These are the activations of a small neural network, seen along a few directions. Each row is one input.
In each table, some parts of the input vary, and every possible input appears once, in random order.
Descriptions start from the smaller parts, as in this example, which fits no table here: one of 4 places along a line, together with either a single point or one of 9 places around a ring or (one of 3 separate values, together with one of 8 places around a ring).
Shared parts are said once, and a part with two or three values counts as separate values.

Other details of the inputs shift rows strongly along two fixed directions, in all tables alike. That doesn't count.

Rows:
R1: [  9  -4 -18  -9  -2  -8  29  14 -17   9   7  -3  11]
R2: [ -9   3   8 -15  -5  16 -13   5  -6  10 -10   2   7]
R3: [ 10  -2   6 -12  12   7  14   9   0   9   6   0   3]
R4: [  5  -1 -10  40 -22 -10   3 -20  11 -33   6   2 -34]
R5: [  3   9 -19  43 -44 -19  11 -12  -4 -22  16   3 -25]
R6: [ 19   3 -21  -3 -22 -12  31  22 -23  16   5 -14  12]
R7: [  3 -10  -5 -13   3   3   5  11 -12   1 -10  -2   3]
R8: [ -9 -10  -5  24  -5   3 -19 -14  17 -16   6   5 -17]
R9: [-24 -18  -7  18   9  -3 -49 -27  11 -36 -10   8 -18]
R10: [-18 -12  14  -9  37  20 -42 -19  18 -15  -7  12  -5]
R11: [ 22  18   5  14  -7 -21  23  15  13  11   7  -5   5]
R12: [ 13  13   3  -9 -11   0  19   5 -18   3  -1   0  -1]
R13: [ 11  13   0  -7  -9  -4  28  11 -18   7  11   2   4]
R14: [ 18   9   3 -14 -25   4  37  15 -15  30  -7 -15   2]
R15: [-18  -4  -4  22  -8  -2 -16 -24  12 -13   7   6 -17]
R16: [ 13   9   1  -6  -6  -7  37   2 -12  12  11  -4  -2]
R17: [ 12   4 -34  47 -42 -33   8 -15  -7 -31  13  -7 -27]
R18: [-16 -10  23  14  39   2 -40 -19  35 -10   5  12   7]
R19: [ -7   7  22 -15  38   4 -22  13  25  16  -5   3  30]
R20: [  3  -6   7 -13   0  18  -4   9   4  13 -10  -5   2]
R21: [ 18  11   3  -7 -11  -4  34  -1 -14  11  -1  -7  -7]
R22: [-24 -11 -22  23  12 -11 -28 -24   6 -30  14  12  -8]
R23: [ -6 -12   8 -47  17  20 -23  23 -12  28 -24 -11  27]
R24: [ -6   5  10 -17  -4  14  -1   7  -9   5 -10   2   8]
R25: [-15  -3  16 -22  13  18  -9  -6   2   9 -13   1   5]
R26: [-15 -17   2 -30  31  13 -13   5  -4   3  -9   7  15]
R27: [  8  14  12   1  11 -10   1  15  18  13   3  -3  19]
Each input here is: either one of 4 places along a line or one of 8 places around a ring or (one of 3 separate values, together with one of 5 places along a line).
Q: What sort of input is R16?
A: one of 3 separate values, together with one of 5 places along a line

Rows:
R28: [  8  11 -10  30 -29  -7   5  -1   6   0  21  -7  -9]
R29: [-10 -29   2 -34  15  24  11   3 -13  17 -15  -4  10]
R30: [ 31  -8 -12  -6 -24  -9  43   8 -26   9  -9 -19 -19]
R31: [  3 -12  -4  27 -15  -7  10  -6  18  -4   0  -7  -9]
R32: [ -3 -16 -16   4  60 -23 -19   6  20 -12  22   9  26]
R33: [-20 -13   6   7   9  20 -27  -2  24   4   5  13   6]
R34: [  8  17   9  24  -9 -16  28 -14  16 -12  19   9 -28]
R35: [ 20  23   8  39 -26 -30  38  -8  -2 -19  22   9 -26]
R36: [-40 -11  -6   1  19  21 -54 -31   1 -22  15  14  -8]
R37: [ 22   1  20 -40  12  23 -11  36   1  29 -23 -12  24]
R38: [ 22  17   0 -15 -22  -9  24  27 -16  45  -2 -18  23]
R39: [ -2  10 -10  35 -20 -14 -10  -1  13 -28  -3   2 -12]
R40: [-16   4 -26  25 -28 -28   2 -22 -13 -35   3   5 -21]
R41: [-20  13  17   5  40  10 -26 -39  35 -11   3  10 -12]
R42: [ 19  -6   8 -57  12  28   0  27 -26  19 -22 -10  17]
R43: [  4 -11   7  15   4  -3 -18  -6  20  -2 -10 -10 -12]
R44: [  9  18 -16  35 -45 -37  24   4   0  -9   2  -7 -10]
R45: [ 11   6  -6 -36 -10  12  30  35 -34  14 -19  -6  14]
R46: [ 23  18  31 -25   9   4  31  21 -18  24  -7  -2  33]
R47: [-35 -24  -2 -13  22  31 -32 -16   3  -8   4  22   0]
R48: [-35  -8  -1 -22  25  11 -51 -24  -8   1  -5   9  10]
Q: Describe the family of inputs behind these rows.
A: either a single point or one of 4 places along a line or (one of 2 separate values, together with one of 8 places around a ring)
Q: Start at R41 and move only the place on the line of 4, one step at a time. The first step leads to R34. Which rows follow, in order?
A: R35, R46
Q: Change only the place on the ring of 8 in R37. List by row number the other rows that result.
A: R28, R31, R33, R38, R39, R43, R44
